Small tables with named rows and columns. After each table, cells are looked up by row and column.

zivelub:
,vud,kimugeg,balodag,somo,nupe
med,97,245,-800,842,-336
per,593,-851,162,202,199
rif,532,-692,401,185,161
gup,-69,104,-375,608,-196
zilesu,-72,103,-364,593,-199
kovikem,-72,-46,-478,561,-197
sen,555,-695,-86,250,365
geb,254,285,-821,970,-159
vob,659,-752,301,66,198
pomu,647,-758,283,53,187
memag,554,-701,-93,243,355

pomu, balodag: 283
pomu, nupe: 187
gup, nupe: -196
zilesu, kimugeg: 103
vob, balodag: 301
geb, balodag: -821
zilesu, somo: 593
rif, nupe: 161
rif, kimugeg: -692
med, somo: 842
Which row has the largest somo? geb

Table vakis
cols = nin, lagaget, fepil, peg, nivabi, vodu, tel, taloz
tofisuf: [-2.46, -2.03, -3.08, -2.49, 1.51, 3.35, 0.07, 1.82]
pebu: [6.75, 6.55, 6.04, 6.68, 7.14, -4.05, -1.60, -4.23]
koparan: [2.38, 2.09, 2.12, 2.61, 0.83, 3.70, -0.64, 1.56]
vudo: [8.07, 7.64, 7.68, 8.16, 7.63, -6.05, 0.55, -5.34]
lozev: [1.77, 1.96, 2.04, 2.63, 2.08, 1.15, 2.20, 0.43]

vudo, vodu => -6.05
koparan, peg => 2.61
lozev, tel => 2.20
pebu, nivabi => 7.14
pebu, taloz => -4.23
vudo, tel => 0.55
koparan, vodu => 3.70
lozev, nivabi => 2.08
tofisuf, lagaget => -2.03
vudo, nivabi => 7.63
pebu, tel => -1.60
tofisuf, tel => 0.07
vudo, taloz => -5.34
pebu, fepil => 6.04
vudo, nin => 8.07
lozev, fepil => 2.04
koparan, fepil => 2.12
tofisuf, taloz => 1.82

rosap
|  | tanabif | nuse | likuli | golor |
|---|---|---|---|---|
| som | 221 | 185 | 191 | 233 |
| tukezo | 2 | 198 | 105 | 220 |
| mefil | 223 | 188 | 193 | 235 |
| lir | 176 | 71 | 119 | 75 |
| sef | 149 | 138 | 138 | 168 |
| rus | 128 | 179 | 162 | 186 |
| zitalo | 118 | 159 | 148 | 158 |
| bilapog | 166 | 16 | 128 | 93 |

golor of bilapog = 93
nuse of som = 185
nuse of tukezo = 198
likuli of som = 191
tanabif of rus = 128
golor of mefil = 235
golor of tukezo = 220
golor of lir = 75
golor of zitalo = 158
tanabif of som = 221
likuli of zitalo = 148
likuli of tukezo = 105

tubob:
        fiz  pugoba  biku  turedo  dil  zunenaf  doso  mosuf  lovam
safop   227     122    84      51   94      162   130     87    139
teli    124      62    90      83  136       81    72     90     67
mogato  117     190   157     147   98      173   181    156    185
kufe     95     164   162     175   84      149   164    162    158
mos     128      67    92      89  132       86    77     92     73
veseku  102     159   158     176   83      147   161    159    154
ven      48      84   146     199   96       74    87    149     80
poki    110     192   142     130   92      173   188    139    177
dusigo  126      68    92      92  131       86    77     92     73
bom     110     166   161     171   95      152   162    163    163

safop, fiz => 227
safop, turedo => 51
mos, turedo => 89
veseku, pugoba => 159
poki, turedo => 130
veseku, dil => 83
poki, zunenaf => 173
veseku, mosuf => 159

bif =
|  | bip | pudafik | dubal | dusazez | pupig | nat |
|---|---|---|---|---|---|---|
| busod | 68 | 32 | 43 | 63 | 38 | 64 |
| kur | 51 | 87 | 34 | 67 | 71 | 30 |
| biz | 53 | 49 | 72 | 51 | 40 | 42 |
| kevud | 47 | 93 | 68 | 58 | 67 | 63 |
| fepodi | 73 | 68 | 45 | 42 | 77 | 37 |
| motedi | 52 | 47 | 57 | 68 | 57 | 67 |
| kigetul | 78 | 35 | 42 | 38 | 46 | 55 |
| bifoso | 42 | 59 | 36 | 39 | 67 | 45 |
| vabug | 17 | 70 | 48 | 46 | 65 | 63 |

busod, nat: 64
biz, dubal: 72
fepodi, dubal: 45
vabug, bip: 17
vabug, pudafik: 70
motedi, dubal: 57
motedi, pudafik: 47
kigetul, pudafik: 35
vabug, dusazez: 46
bifoso, pupig: 67
busod, pupig: 38
kevud, pupig: 67
kevud, pudafik: 93
bifoso, nat: 45
motedi, bip: 52

tata.tsv
	los	lave	mogop	gupufel	diru
maseber	185	154	214	194	165
rem	83	159	102	81	114
zab	84	172	102	78	127
tazatat	185	55	160	159	165
letu	218	71	173	176	171
lufu	84	151	93	73	78
som	184	117	87	128	70
seno	174	99	208	152	174
vam	114	193	225	116	219
sovefo	106	82	239	103	226
vafefak	103	186	125	82	170
las	93	162	96	71	114
pok	179	148	210	169	166

What is the los of lufu in tata?
84
What is the los of sovefo in tata?
106
What is the mogop of letu in tata?
173
What is the mogop of rem in tata?
102
What is the lave of sovefo in tata?
82
What is the mogop of tazatat in tata?
160
What is the mogop of vafefak in tata?
125
What is the los of rem in tata?
83
What is the los of som in tata?
184
What is the diru of maseber in tata?
165
What is the gupufel of tazatat in tata?
159
What is the los of vafefak in tata?
103
What is the diru of zab in tata?
127
What is the diru of las in tata?
114
What is the mogop of som in tata?
87
What is the mogop of pok in tata?
210

dizib:
	rutuga	gizan	buvep	vokuzis
tor	744	298	534	262
vudez	215	551	266	698
muve	263	862	388	698
forob	712	921	741	834
siz	969	396	546	425
fup	616	104	314	357
pip	600	882	717	752
pobege	584	687	534	453
novonup	873	648	766	521
mino	488	221	351	276

rutuga of vudez is 215
buvep of novonup is 766
gizan of pip is 882
gizan of mino is 221
buvep of vudez is 266
vokuzis of novonup is 521
gizan of novonup is 648
gizan of vudez is 551
buvep of muve is 388
rutuga of mino is 488
vokuzis of forob is 834
vokuzis of fup is 357
gizan of forob is 921
gizan of pobege is 687
rutuga of muve is 263

ref.tsv
	lati	falira	sok	kanule	giv	nom	dagav	funom	pofalim
tabazu	-20	14	-14	-10	-22	-4	23	19	23
lan	-20	19	-33	-12	-3	-14	36	71	-8
vas	-12	-14	-22	5	33	7	-6	43	20
bik	-5	4	-1	-1	56	33	53	27	-33
vuraru	8	-2	-54	-11	35	-23	14	14	12
vovena	-11	1	-19	-14	-14	-27	43	-17	45
nide	-22	-22	-5	-20	-76	-7	21	21	-20
sak	-34	1	48	-14	-21	-42	-15	56	-19
pevumar	7	-30	-17	-29	-21	-77	16	13	-2
zum	-5	-21	18	-8	13	-23	11	-5	-5
kinep	-1	22	41	-34	30	-65	11	-29	-44
garine	-2	-49	0	-1	31	-19	-28	-15	38

sok of zum is 18
nom of sak is -42
dagav of sak is -15
giv of pevumar is -21
kanule of tabazu is -10
falira of garine is -49
kanule of nide is -20
kanule of vuraru is -11

